A small network was shown many inputs. Here are its activations along a few directions, one row for each input.
Each table varies a few parts of the input and shows all the possible inputs, shuffled.
A made-up example of a description, with smaller parts first: one of 2 separate values, together with either a single point or one of 9 places around a ring or (one of 4 places along a line, together with one of 8 places around a ring).
Shared parts are said once, and a part with two or three values counts as separate values.

Other details of the inputs vary at random and push rows far along two fixed directions, the same in every table; ignore that.

A family of inputs:
x1: [-97  16  25 -13  49  -6 -25  11  58  -7 -74  11]
x2: [ 68  -6 -16 -18 -39  32  50 -56 -39   5  62   5]
x3: [ 41 -38   4 -32 -26  -8  39 -45 -27  41  26  16]
x4: [-52   5   4 -13  31 -17  22 -48  -2  17   5  15]
x5: [ 26   0  -8   2  -9  -2 -31  45  26 -12  -8 -44]
x6: [ 71  -6  -7  26 -63 -15  -5  64 -30 -43  34 -21]
x7: [   3  -35   -8  -14   38   45   35 -103   -8   75   -6   51]
x8: [ 59   3 -26 -20 -23  20  39 -54 -49  12  78  -2]
x9: [-74  33  -3  -1  45  32 -34  -4  63 -30 -44 -19]
x10: [-57  14  28  37   1 -54 -26  48  20 -15 -31 -16]
x11: [-97  29  32  -3  54 -21 -18   8  63   4 -67  -3]
x12: [-81  47  -6   2  68   9 -36   3  60 -23 -26 -37]
x13: [ 62 -53   0 -38 -32   3  53 -53 -36  35  34  28]
x14: [-24  20  30  14  -8 -48 -13  41   6   9 -19  -9]
x15: [ 47 -18  14  56 -36 -33 -17  78 -45   0 -15  30]
x16: [-39  -1  11  17   7 -49 -12  42  -2 -21  -8  -1]
x17: [ 29 -37   1  20 -54 -52  -8  82 -55 -44  17  18]
x18: [ 24 -28   5  19 -45 -55  -6  71 -51 -37  21  12]
x19: [ 44 -12  23  16 -59 -57   5  70 -37  -9   7   6]
x20: [ -9  10 -18   4   5   5 -30  43   7 -46   0 -15]
x21: [ -25  -30    1  -43   11   35   61 -109  -11   21    7   57]
x22: [ 88 -24 -25 -39 -37  32  38 -51 -28  28  53  -9]
x23: [-98  19   5  45  80  -9 -32   0  28  13 -51  19]
x24: [ 71  -6  -9   1 -58   2 -15  80 -23 -47  10  -3]
x25: [-11  -7  21  13  -9 -48 -28  41  10  20 -15 -26]
x26: [ -17  -20    6  -33   10   19   69 -106  -12   30   18   43]
x27: [ 62 -16 -19 -26 -37  44  45 -53 -35  -7  53  16]
x28: [ -5  31  -6 -26  17  32  14 -36  27  13   3 -12]
x29: [ 58  13  -2  35 -59 -23 -15  61 -30 -27  41 -36]
x30: [ 17   5 -13  48  15  10 -62  67  22  -2 -36 -34]
x31: [-47  12  21   1  14 -17  20 -50   5  27   0   7]
x32: [-86  44  -8  -5  67  17 -42   1  59 -26 -31 -28]
x33: [  19  -13  -25  -62   23   69   31 -103   20   33   15    3]
x34: [  4  -1 -12   2  -1   7 -56  64  37 -28 -34 -37]
x35: [ -11  -16    9  -59   15   31   64 -102   -7   35    3   53]
x36: [  5  43   5   9  -6  -8 -26  43  21  -6  -2 -40]
x37: [ 62  -2 -24  60 -22  -5 -30  76 -48 -32  23  -6]
x38: [ 61 -59  -3 -44 -37   9  47 -52 -42  31  33  35]
x39: [ 32 -31  18  28 -64 -50  -3  71 -41 -35   9  11]
x40: [-101   22   18   59   68   -5  -36    1   42   15  -69   17]
x41: [ 57 -56   7   5 -61 -38 -15  78 -33 -18  -3   6]
x42: [ 32 -10  10  35 -51 -73  -7  69 -59 -16  38  -5]
x43: [-79  51  -7   4  62   5 -34  -2  54 -12 -18 -40]
x44: [  2  16 -13  48  18  31 -21   9   3  -8 -13  -6]
x45: [  18    6  -21  -52   23   55   33 -109   16   57   32  -16]
x46: [ -5  26  -5 -31  23  39  18 -38  31   4  -4  -5]
x47: [-58  51  -1  29  71  42 -42   6  59   8 -61 -10]
x48: [ 10  10 -15 -62  20  71  46 -98  12  19  15  22]
Each input here is: one of 2 separate values, together with one of 4 places along a line, together with either a single point or one of 5 places along a line.
Changing only the place on the line of 4 turns x28 into x2. The same change can be made to x11. Which row results? -> x26
Changing only the place on the line of 4 turns x21 into x41. The same change can be made to x39. Which row results? -> x38
List by row number the other rows that have the place on the line of 4 and the choice among 2 separate values in common with x29. -> x2, x6, x9, x27, x44
Which other rows does x45 become when the place on the line of 4 takes its other values? List them by row number. -> x8, x29, x36
Which other rows does x1 become when the place on the line of 5 takes its other values? List them by row number. -> x11, x14, x19, x35
Which other rows does x34 become when the choice among 2 separate values takes its other values? List them by row number. -> x41

A family of inputs:
x49: [ -7 -12   3 -22  23  18  30 -60  -3  34  -4  32]
x50: [  7 -33   2  16 -18 -42 -28  51 -12  -7  -1 -15]
x51: [-17  16 -11 -32  25  31  15 -51  13   3  11   0]
x52: [ -15  -10    1  -57   18   29   58 -107   -5   39   19   38]
x53: [  13    3  -20  -29   17   47   50 -102   -9   23   39   13]
x54: [  -3  -11   -9  -22   15   37   53 -109  -25   38   29   42]
x55: [ 47 -21  -1  21 -44 -25  23  17 -50 -10  39  11]
x56: [-23  21  -3 -10  40  25  -4 -31  33  27 -19 -10]
x57: [ 53  -6  -4 -11 -42  -9   2  32 -22 -16  26 -10]
x58: [-24  16  13  42 -13 -60 -43  96  -5 -37 -12 -24]
x59: [ 13 -12  16  27 -33 -34 -22  61 -13 -14 -13   0]
x60: [-55  34  10   7  38   0 -28   8  58   1 -37 -38]
x61: [-48  17  -3 -19  43  32  -1 -38  49   0 -27 -11]
x62: [ 35  -3   2  12 -31 -13 -12  47  -3 -21   5 -22]
x63: [ 72 -40   2 -11 -56 -10  49 -17 -54   7  43  29]
x64: [-11  16 -15  -5  23  39   9 -56   8  13  11   2]
x65: [ 60 -18 -10   7 -47   7  -4  36 -27 -21  16   0]
x66: [-80  25  22  14  42 -13 -31   3  49  15 -52 -12]
x67: [ 80 -14 -23   5 -32  17  25  -8 -52   3  50  13]
x68: [-13   5  14  32 -22 -53 -39  97  -7 -40 -12 -15]
x69: [-66  10  13   8  32  -2 -25   6  37  -4 -49   3]
x70: [ 53 -32  -3  -3 -42  -6  42 -18 -51  -2  42  28]
x71: [-15   7 -12 -20  36  40   4 -36  25  10 -17   6]
x72: [  2  -8  -5  31 -12 -39 -70 101  18 -30 -17 -54]
x73: [ -6  13  -2 -11  13  27   3 -38  18  22  -3  -8]
x74: [ 66 -18 -17  -3 -39  25  20 -14 -40  -4  40  13]
x75: [-11  -5  12  34  -5 -38 -40  88   4 -26 -37  -4]
x76: [-82  30  21  -5  41 -23 -21   3  48  11 -40 -15]
x77: [ 28   1  -3  22 -26 -11 -16  52  -7 -31  10 -20]
x78: [ 56 -12 -10 -13 -44  -4   4  33 -28 -26  26  -4]
x79: [ -6  17  -3 -36  14  20  18 -51  15  21  11  -8]
x80: [-82  25  23   8  44 -19 -19  -3  54  12 -46 -17]
x81: [ 74  -9 -20 -12 -46   6  30 -11 -54  -8  63   4]
x82: [-55   6   7 -26  31   4   7 -31  25   3 -22  13]
x83: [  2 -14  11  15 -21 -28  -7  45  -5 -23 -11   2]
x84: [-61  33   4   4  58  15 -38  10  63   5 -52 -23]
x85: [ -6   6  -6 -22  17  40  11 -53  18  19  -3   4]
x86: [  3 -11 -12 -22  26  33  54 -99 -27  40  26  43]
x87: [ 50 -27  -2  17 -33 -17  11  29 -49  -6  21  25]
x88: [ 16 -12   7  30 -31 -26 -16  50 -25 -19   1   8]
x89: [-65  36  -3  13  63  18 -40  11  57  -5 -45 -20]
x90: [ 22  -9  13  26 -21 -38 -14  56 -19   3  -8  -1]
What do these inputs look like to the network? -> one of 2 separate values, together with either a single point or (one of 4 places along a line, together with one of 5 places along a line)
Changing only the choice among 2 separate values turns x71 into x75. The same change can be made to x62. Which row results? -> x63
Changing only the choice among 2 separate values turns x50 into x72. The same change can be made to x55. Which row results? -> x53
Start at x73 and move only the place on the line of 5, one step at a time. The first step leads to x85. Which rows follow, in order? -> x65, x74, x64
Which other rows does x51 become when the place on the line of 4 takes its other values? List them by row number. -> x74, x77, x89
